Each row below holds a small network's activations on one input, seen along a few directions.
Each table varies a few parts of the input and shows all the possible inputs, shuffled.
Descriptions start from the smaller parts, as in this example, which fits no table here: one of 2 separate values, together with either a single point or one of 9 places along a line or (one of 5 places around a ring, together with one of 6 places along a line).
Shared parts are said once, and a part with two or three values counts as separate values.
In the rows, zero is written as 128.

Other details of the inputs vary at random and push rows far along two fixed directions, the same in every table; ignore that.

A family of inputs:
r1: [138 140 120 166 142 118 135 147 108 154 148 148 141 113 153]
r2: [ 92 124 146  95  92 144 113 127 131 112 111 140  88 144 145]
r3: [121 116 136  88 111 113 108 151 141  98 102 139 122 132 136]
r4: [147 142 107 154 132 120 152 144 118 141 137 152 144 129 142]
r5: [105 108 130  86 113 129 120 139 118  91 125 138 116 143 133]
r6: [127  98 161 120 190 159 131  86 139 135 143  47 128 133  44]
r7: [110 109 134 102 110 110 121 134 125  91 105 147 126 145 147]
r8: [144 167 104 172 104 121 142 112 133 140 111 136 138 118 146]
r9: [128 156 104 167 127 127 130 120 120 169 132 143 121 114 152]
r10: [108 107 134 105 109 116 112 136 128  85 109 147 123 139 141]
r11: [ 99 103 146  83 105 130 112 138 115 104 130 136 118 138 130]
r12: [ 91 105 133 104 118 122  99 152 119 107 131 131 122 144 158]
r13: [102 112 129  87 114 126 120 145 118  92 120 149 117 151 140]
r14: [165 147 115 158 142 117 149 134 146 146 128 131 158 100 127]
r15: [101 130 131 102 104 145 123 124 135 101 108 137  88 146 143]
r16: [ 96 108 144  91 106 121 113 149 115 109 124 149 116 148 135]
r17: [130 100 168 109 190 154 139  81 128 135 145  53 116 125  36]
r18: [110 115 140  83 116 107 118 145 142  96 100 137 126 136 137]
r19: [109 115 123  93 108 124 116 145 117  92 125 150 118 144 143]
r20: [168 147 106 165 140 130 155 130 125 152 150 141 149 117 127]
r21: [135 154 101 182 142 140 129 110 136 176 135 117 135 117 136]
r22: [ 96 103 140 104 125 128  89 153 120 109 123 129 115 150 143]
r23: [ 93 110 141 102 123 110 110 154 109 113 129 144 109 146 147]
r24: [115 108 127 101 101 113 114 133 126  88 114 144 124 139 146]
r25: [ 97 105 141  92 121 120 103 142 110 105 134 132 107 139 138]
r26: [132 156  95 151 118 137 137 115 130 146 121 148 123 124 140]
r27: [143 142 125 155 142 117 129 143 109 152 148 146 138 119 153]
r28: [139 170 116 178 133 131 142 114 118 170 137 117 128 111 130]
r29: [141 147 116 157 108 132 144 111 144 132 111 137 117 123 155]
r30: [139 101 159 102 159 163 136  82 133 130 149  65 124 121  35]
r31: [148 139 121 161 141 121 132 146 106 160 145 142 136 116 147]
r32: [165 139 111 172 138 115 159 120 131 147 132 131 155 117 127]
r33: [ 87 124 144 105 109 135 109 131 126 114 116 132  79 142 154]
r34: [155 140 117 135 121 107 136 144 148 134 126 144 147 113 142]
r35: [129 133 145 114 156 172 141  63 144 122 124  52 106 129  27]
r36: [144 137 115 171 153 129 140 136 123 163 150 120 155 122 141]
r37: [153 145 125 154 128 127 137 138 115 155 146 152 150 118 143]
r38: [138 133 124 149 135 116 128 144 113 149 150 144 131 121 147]
r39: [111 117 133  90 109 101 118 154 143  98 104 144 124 137 143]
r40: [119 129 151 133 167 169 123  70 147 141 132  35 112 128  40]
r41: [125 132 119 162 140 124 120 151 121 144 142 138 145 125 156]
r42: [ 91 125 131  98  99 141 105 116 128 122 111 140 100 139 127]
r43: [144 135 125 143 118 129 130 146 111 149 137 154 141 123 142]
r44: [134 137 112 172 141 115 133 153 120 158 145 138 149 129 158]
r45: [116 117 143  80 115 112 105 143 145  90 105 136 122 135 134]
r46: [150 142 114 134 124 108 144 145 142 135 120 143 152 115 149]
r47: [136 138 149 108 148 152 136  71 168 123 108  49 115 115  37]
r48: [152 142 118 156 117 122 139 145 117 158 149 160 148 118 148]
r49: [157 143 120 161 135 132 156 130 116 167 149 139 157 113 131]
r50: [116 113 134  80 108 111 111 142 144  91 109 131 123 130 133]
r51: [108 115 136  88 118 128 109 141 120  89 121 147 115 149 135]
r52: [148 145 109 154 134 121 154 140 115 142 134 154 149 126 148]
r53: [ 94 106 144  93 126 120 110 145 110 109 130 135 110 143 141]
r54: [ 97 109 148  89 109 123 115 144 113 109 120 150 121 146 139]
r55: [139 154 117 183 140 146 140 118 140 169 137 112 124 119 148]
r56: [134 114 139 117 154 163 134  46 159 123 112  58 108 123  35]
r57: [110 103 132  94 104 116 117 129 127  86 114 135 123 139 140]
r58: [ 98 105 138 107 124 124  94 149 127 110 133 130 118 148 143]
r59: [148 164  97 155 116 119 139 118 154 155 108 140 137 105 144]
r60: [161 165 113 162 123 130 156 118 161 155 115 126 129 104 144]
r61: [165 139 110 166 135 121 158 118 129 144 132 133 158 115 134]
r62: [113 110 137  97 107 114 106 134 128  84 109 147 122 145 146]
r63: [141 141 117 167 143 122 121 147 121 153 146 139 150 126 161]
r64: [135 135 127 147 124 129 134 142 115 144 141 153 144 118 138]
r65: [135  99 161 109 183 157 138  80 128 135 155  47 116 116  37]
r66: [100 112 131  94 116 128 113 147 119  88 120 152 116 145 137]
r67: [114 110 134  91 120 134 112 142 118  96 118 139 112 147 123]
r68: [169 145 112 150 135 115 155 130 145 149 133 123 159  99 131]
r69: [149 137 111 173 148 128 134 134 123 160 154 119 153 117 140]
r70: [143 169 118 169 116 140 145 112 123 167 132 125 137 113 121]
r71: [174 139 111 172 134 123 148 122 127 147 129 135 153 113 131]
r72: [151  98 153 111 161 150 138  73 151 112 134  65 125 126  38]
Each input here is: one of 6 places along a line, together with either one of 3 separate values or one of 9 places around a ring.
The inputs of r1 and r66 match in every part but the place on the line of 6. If r38 is changed in the same way as r1 into r66, which row does it become?
Answer: r20
List by row number the other rows that have the place on the line of 6 in common with r37.
Answer: r2, r11, r16, r30, r42, r43, r48, r49, r54, r64, r70
Start at r57 and move only the place on the ring of 9, one step at a time. The first step leads to r24. Which rows follow, in order?
Answer: r72, r71, r62, r10, r32, r7, r61
Which other rows does r33 become when the choice among 3 separate values takes its other values? List them by row number.
Answer: r9, r28
List by row number the other rows that have the place on the line of 6 in common with r44.
Answer: r6, r12, r21, r22, r36, r40, r41, r55, r58, r63, r69

A family of inputs:
r73: [ 67 119 135  93  96 111  88 165 112  99 109 159 101 157 178]
r74: [ 63  77 173  51 129 159  88 100 122  78 118  90  80 165  70]
r75: [ 92 119 142  98 112 129  97 142 115 117 125 140 102 140 140]
r76: [101 125 122  98  94  91 108 179 120  95 106 179 134 144 187]
r77: [147 166  96 189 120 115 144 160 116 183 146 171 151 111 195]
r78: [109 117 124  94  94  98 112 175 126 102 114 179 131 138 184]
r79: [182 126 131 148 185 151 171  82 138 151 153  71 149 105  42]
r80: [170 188  79 179  85 109 161 125 157 147  95 170 148 101 178]
r81: [146 151 109 173 147 138 149 122 113 167 152 128 135 117 132]
r82: [151 144 122 175 150 137 148 122 122 164 146 123 132 119 136]
r83: [125 109 149 131 165 153 125  85 134 138 143  64 117 125  68]
r84: [169 135 114 166 144 113 151 125 132 149 140 126 164 106 131]
r85: [111 120 116 106  97  99 103 175 124  93 113 179 137 144 187]
r86: [131 102 156  92 142 141 129 109 134 105 131  91 126 131  73]
r87: [145 165 102 190 115 122 142 154 106 173 150 164 148 116 185]
r88: [185 122 139 153 182 144 169  91 143 148 146  79 149 107  63]
r89: [181 119 151 134 187 153 158  76 146 153 151  57 144 100  20]
r90: [ 69 116 154  55  98 159  97  75 166  74  76  81  59 150  76]
r91: [144 162  92 195 125 119 131 155 116 170 144 162 150 120 186]
r92: [ 72  78 155  40  93 120  88 144 120  53 102 149 101 166 128]
The inputs of r77 and r78 match in every part but one. If r91 is changed in the same way as r77 into r78, which row does it become?
Answer: r85
What is each input in this table made of?
Answer: one of 2 separate values, together with either a single point or one of 9 places around a ring

A family of inputs:
r93: [110 147 100 129  68 102 101 174 118 121 110 191 134 137 202]
r94: [170 151 119 171 157 155 148  86 145 179 150  90 147  99  76]
r95: [ 83  94 160  59 120 132 101 106 145  75 100  97 103 150  76]
r96: [140 136 128 131 128 126 144 116 134 130 116 122 141 121 109]
r97: [118 139 101 145 109 106 125 180  92 132 144 193 142 144 200]
r98: [133 125 122 140 137 133 138 107 146 121 123 104 136 129 113]
r99: [ 73  67 169  54 138 136  92 125 112  81 133 100  99 157  88]
r100: [ 98 120 124 108 106 120 103 184  96  98 127 185 122 161 179]
r101: [ 78  91 159  44  89 121 100 135 131  62  93 149  81 156 126]
r102: [136 156 101 132  73 105 131 167 113 132 119 205 140 126 207]
r103: [ 97  98 155  54  97 138 111 124 135  80 111 133  89 140 102]
r104: [154 128 124 156 173 143 153 111 109 160 162 102 149 119  89]
r105: [140 127 134 134 146 139 129  96 144 136 121  87 131 126  73]
r106: [149 136 112 169 151 124 148 137 101 163 162 139 155 116 139]
r107: [135 141 134 133 142 154 133 104 136 156 133  98 123 109  89]
r108: [130 146  98 154  96 105 138 158 126 123 113 176 146 130 202]
r109: [146  93 163  72 203 128 127 126 173 116 134  49 138 115  39]
r110: [133 167 114 152 109 126 139 146 125 165 136 150 126 114 159]
r111: [139 179 103 177 108 107 147 158 121 174 129 172 135 115 192]
r112: [ 85  84 162  44 107 131 101 117 137  53 100 120  75 152 103]
r113: [187 130 149 193 175 132 151 124 122 184 174 102 171  98 111]
r114: [ 92 115 125 103 108 118 104 177  97  97 129 183 121 159 177]
r115: [188 145 115 176 161 146 177  89 143 164 142  99 150 108 101]
r116: [165 166  97 169 104 104 156 147 119 159 124 185 155 115 186]
r117: [135 120 133 134 166 148 140 119 111 134 152 110 135 131  87]
r118: [135 143 109 129  95 104 130 148 120 114 114 177 129 130 188]
r119: [131 124 140 127 151 146 125  88 147 139 126  88 123 124  75]
r120: [182 156 115 169 147 145 170  97 137 170 143 102 162  94  83]
r121: [122 144 107 133  91 100 125 157 119 107 107 174 137 129 190]
r122: [ 77  90 151  58 112 129  78 116 138  61  95 100  90 159 100]
r123: [175 134 121 180 178 157 156  75 155 162 140  56 147 112  59]
r124: [ 74  67 160  58 124 122  85 143 105  87 128 120 100 157 117]
r125: [ 97  72 179  75 136 133  95 135 117  98 137  97 112 147 101]
r126: [165 159  89 189 106 109 162 154 126 152 130 188 145 113 205]
r127: [157 143 116 161 146 129 148 100 141 139 132 101 148 110 100]
r128: [111 142  97 153  94 108 110 159 130 127 115 180 130 137 216]
r129: [ 81 120 149  80 113 128 101 131 131  94 110 117  81 147 131]
r130: [119 100 163  77 151 164 124  69 154 104 126  49 115 128  13]
r131: [ 82 127 136  95  98 118  98 149 125 111 100 155 102 141 163]
r132: [146 177  89 193 113 108 138 156 117 167 126 175 144 106 207]
r133: [ 85  86 155  84 116 112  90 153 106  97 138 144 118 147 153]
r134: [172 148 116 182 170 146 148  81 146 168 144  83 144 101  84]
r135: [165 158 121 186 168 151 169  97 145 181 148  82 131 108 101]
r136: [144 144 119 168 154 147 146 108 141 160 132 101 129 113 121]
What is each input in this table made of?
Answer: either a single point or one of 11 places along a line or (one of 4 places along a line, together with one of 8 places along a line)
Start at r100 and move only the place on the line of 11, one step at a time. The first step leads to r114. Which rows follow, in order?
Answer: r117, r97, r104, r106, r99, r124, r133, r125, r113

A family of inputs:
r137: [141 154  92 174  87 104 138 160 117 139 113 192 145 121 207]
r138: [145 158  94 158 109 129 152 132 114 139 121 164 141 129 157]
r139: [126 140  99 167 115  93 119 166  95 145 140 179 162 129 188]
r140: [127 166 116 187 140 147 134 122 117 190 149 123 116 117 146]
r141: [128  89 157 109 173 160 123  90 128 120 151  59 135 132  38]
r142: [126 108 141 108 142 137 126  99 151 112 117  84 117 137  84]
r143: [ 76 111 151 113 144 165  99  95 125 124 129  80  77 151  97]
r144: [ 89 109 139  87  93 114 100 136 131  78 100 150 104 152 156]
r145: [174 166 107 180 150 128 157 125 149 172 139 112 155  99 114]
r146: [110 102 146  84 139 138 107 102 147  90 108  83 107 136  91]
r147: [108 141 103 131  92  99 109 174 133 103 106 174 130 140 197]
r148: [105 143 110 117  92 100 109 170 135 120 104 184 130 130 197]
r149: [189 131 124 187 190 144 172 107 123 172 169  98 160 105  91]
r150: [109 108 163  80 128 138 115 101 145 100 112  96 102 134  81]
r151: [113  96 161  83 154 130 131 135 121 109 139 108 110 137 101]
r152: [ 76 122 134  59  77 126 104 148 117  78  96 168  96 159 150]
r153: [143 131 114 157 139 105 151 165 106 137 147 163 144 128 181]
r154: [ 85 118 133  69  87 106  86 160 132  84  95 154 102 141 175]
r155: [168 158  95 189 147 123 154 122 144 167 131 134 162 105 143]
r156: [146 136 121 150 131 112 140 167 108 148 149 169 145 119 174]
r157: [137 106 146 110 155 164 145  62 149 118 133  60 114 124  40]
r158: [171 161  99 181 130 131 159 109 125 154 138 141 146 111 127]
r159: [166 137 122 163 146 129 142 141 116 170 161 140 157 114 134]
r160: [ 76 108 143  76  86 112  92 146 131  66  95 150 106 159 169]
r161: [113  93 161  87 150 150 110 114 124 118 145  82 126 132  61]
r162: [191 129 125 186 187 152 161  99 125 177 172  89 166 108  75]
r163: [162 132 140 143 152 153 155  86 144 152 130  83 130 104  62]
r164: [ 97 116 144  70  99 133 107 121 128  88 109 136  93 144 110]
r165: [139 163  94 158  82 105 143 157 121 150 127 193 141 114 203]
r166: [112 111 162  84 131 140 117 103 147 103 113  87 110 133  85]
r167: [175 159 110 177 139 122 159 123 143 178 135 119 153 103 127]
r168: [ 73  96 149  69 107 108  81 156 104  95 121 143 116 150 135]
The inputs of r166 and r160 match in every part but one. If r168 is changed in the same way as r166 into r160, which row does it become?
Answer: r139
What is each input in this table made of?
Answer: one of 2 separate values, together with either a single point or one of 5 places along a line or one of 10 places along a line
Start at r151 and move only the place on the line of 5, one step at a time. The first step leads to r156. Which rows follow, in order?
Answer: r159, r161, r168
Which other rows does r147 become when the place on the line of 10 takes its other values? List them by row number.
Answer: r137, r138, r142, r144, r146, r155, r157, r158, r160
